These are the activations of a small neural network, seen along a few directions. Each row is one input.
Each table varies a few parts of the input and shows all the possible inputs, shuffled.
Descriptions start from the smaller parts, as in this example, which fits no table here: line(4) and (point or (values(2) and ring(5)) or line(11)).
Shared parts are said once, and a part with two or three values counts as separate values.
In the rows, 128 means zero.

Other details of the inputs vary at random and push rows far along two fixed directions, the same in every table; ignore that.

Rows:
R1: [164 113 115  46 119 107 171 151 160 245 196 183]
R2: [157 134 135  47 202 167 150 227 127 107 143 125]
R3: [120 140 143 182 117 168 104 116  93  56  93 100]
R4: [109 133 108 163  84  78 101  70 161 149 126 133]
R5: [174 114 145  32 172 162 159 217 145 183 179 167]
R6: [121 120 148 131 165 165 103 173 129  58 105 126]
R7: [104 159 140 167 121 131 106 136 108  98  94  89]
R8: [116 142 132 165 120 136 130 106  99 107 104 118]
R9: [162 113 150  30 198 157 185 214 132 145 158 134]
R10: [177  66 132  25 175 157 197 185 134 144 169 174]
R11: [101 104 107 164  69  81 125  58 143 157 136 146]
R12: [138 129 162 140 158 192 117 159  90  45 102 106]
R13: [108 126  94 150  75  65 111  62 162 174 134 145]
R14: [104 105 114 168  75  82 123  56 146 155 137 145]
R15: [137 150 133 105 163 148  92 174 126  83 113 113]
R16: [106 170 115 195 105  98  87 100 126 117 105  90]
R17: [112 152 148 187 132 155 110 116  92  70  87 100]
R18: [ 95 162 124 197 100 131 108  84  94 122  88  86]
R19: [127 150 154 132 171 183 130 170  92  86  96  90]
R20: [122 120 144 184 120 147  97 118 101  61  92 111]
R21: [145 126  96  91 111  71 140  90 171 205 174 150]
R22: [117  88  75 114  63  36 171  34 185 252 183 186]
Each input here is: values(2) and (point or ring(10)).
Question: Changing only the values(2) part turns R15 into R21. The same change can be made to R18. Which row results?
Answer: R19
Question: Change only the values(2) part in R14. List by row number the other rows that result.
Answer: R11

Rows:
R23: [154 134 121 100 115 126 153 151 118 188 156 141]
R24: [122 129 117 101 148 115 174 130 135 166 147 126]
R25: [140 100 121  87 134 109 184 111 131 180 162 138]
R26: [111 114 148 180 111 144 108 112 100  78  93 107]
R27: [145 139 149 108 178 184 135 171  97  62 111 107]
R28: [129 130 150 100 171 159  88 206 123  63 105 108]
R29: [ 95 120 101 165  69  64 110  66 163 174 139 151]
R30: [ 82 165 119 197 101 102  73 104 133  99  87  93]
R31: [ 98 154 126 171 134 125 104 129 126 103  97  97]
R32: [128 146 148 113 155 180 123 207  99 116 117 116]
R33: [121 106 145 125 149 158 129 159 125  91 119 142]
R34: [145  88 136  81 147 129 146 151 145 143 156 157]
R35: [158 140 118  94 120 136 148 144 118 188 154 143]
R36: [138 143 130 113 152 127 112 168 131  97 123 113]
R37: [127 137 142 118 159 141  99 173 127  86 110 100]
R38: [ 97 156 125 193 103 126 108  71 108 103  90  99]
R39: [135 133 144 132 149 176 126 145  94  64  99 109]
R40: [131 115 123 155 108 128 117  93 129 114 128 141]
R41: [143 132 159 110 141 146 130 162 129 147 143 127]
R42: [156 107 125  77 149 122 188 135 126 155 162 143]
R43: [132 124 111  81 134 113 127 139 159 155 142 149]
R44: [139 117 136 112 142 137 108 166 132  91 129 141]
R45: [150 135 125  74 140 152 156 164 122 188 152 150]
R46: [118 156  98 171  94  81 132  49 128 166 131 108]
R47: [107 162 114 181  96 111  60 103 129  86  95 104]
R48: [ 95 146 127 196  92 131 108  69 102  97  84 105]
R49: [110 169 116 183 108 113  70 101 128  89  96  93]
R50: [146 113 150 112 163 168 113 186 119  62 122 136]
R51: [135 131 109  87 143 109 140 131 158 164 146 140]
R52: [124 144 148 133 171 157 122 164  99  81 105  84]
R53: [110 160 119 203 103  96  89  90 119 106  98  90]
R54: [160 138 157  96 150 153 142 176 128 140 150 136]
R55: [148 145 136 104 181 165 120 177 120  85 116 109]
R56: [122 139 101 122 115  87 164  71 142 198 149 131]
R57: [ 99 162 123 206  88 104  49 111 121  67  83  93]
R58: [147  92 126  76 140 146 178 129 135 150 150 163]
R59: [154  93 138 101 148 151 147 159 128 106 144 153]
R60: [117 180 151 207  99 143  69 103 109  95  96  97]
R61: [122 141 105 132 121 100 133  91 147 170 133 127]
R62: [118 138 134 136 104 106 141 110 149 194 153 143]
R63: [135 144 147 128 138 164 112 185  93 125 116 107]
R64: [120 108 107 179  61  81 142  45 132 161 137 140]
R65: [136 112 149 111 167 183 120 168 119  73 112 141]
R66: [136 125 151 145 152 186 111 155  97  38  96 112]
R67: [145 103 124 104 120 121 178 114 119 150 146 143]
R68: [120 116 155 118 169 177 111 192 124  59 107 134]
R69: [147  85 123  61 140 107 150 150 159 171 170 166]
R70: [136  96 129  96 126 123 177 115 119 161 145 138]
R71: [136 116  99 117  94  83 125  84 159 174 161 161]
R72: [ 95 121 108 175  70  86 152  47 125 168 122 128]
R73: [145 130 116 104 142 107 168 125 126 158 151 122]
R74: [129 110 130  80 157 136 186 145 132 150 147 138]
R75: [141 106 122  69 150 131 135 154 156 144 152 166]
R76: [ 96 128  91 148  69  53 118  69 169 191 141 142]
R77: [114 115 154 144 149 176 128 162 105  60  95 118]
R78: [123 128 111 137 113  81 133  93 142 179 140 119]
R79: [148  92 119  59 145 126 163 135 162 173 169 181]
R80: [146 134 138  92 131 131 152 131 149 192 163 153]
R81: [112 140 126 199  94 125  71  86 124  78 102 116]
R82: [111 100 114 179  67  80 124  48 138 168 135 143]
Question: Describe the family of inputs behind these rows.
Answer: ring(5) and (values(2) or ring(10))
Question: Changing only the ring(5) part turns R39 into R67. The same change can be made to R49. Which row results?
Answer: R36
Question: Change only the values(2) part in R23. List by row number the other rows that result.
Answer: R54
Question: Change only the ring(5) part in R65. List by row number the other rows that result.
Answer: R33, R40, R59, R82
Question: Change only the values(2) part in R63. List by row number the other rows that result.
Answer: R41
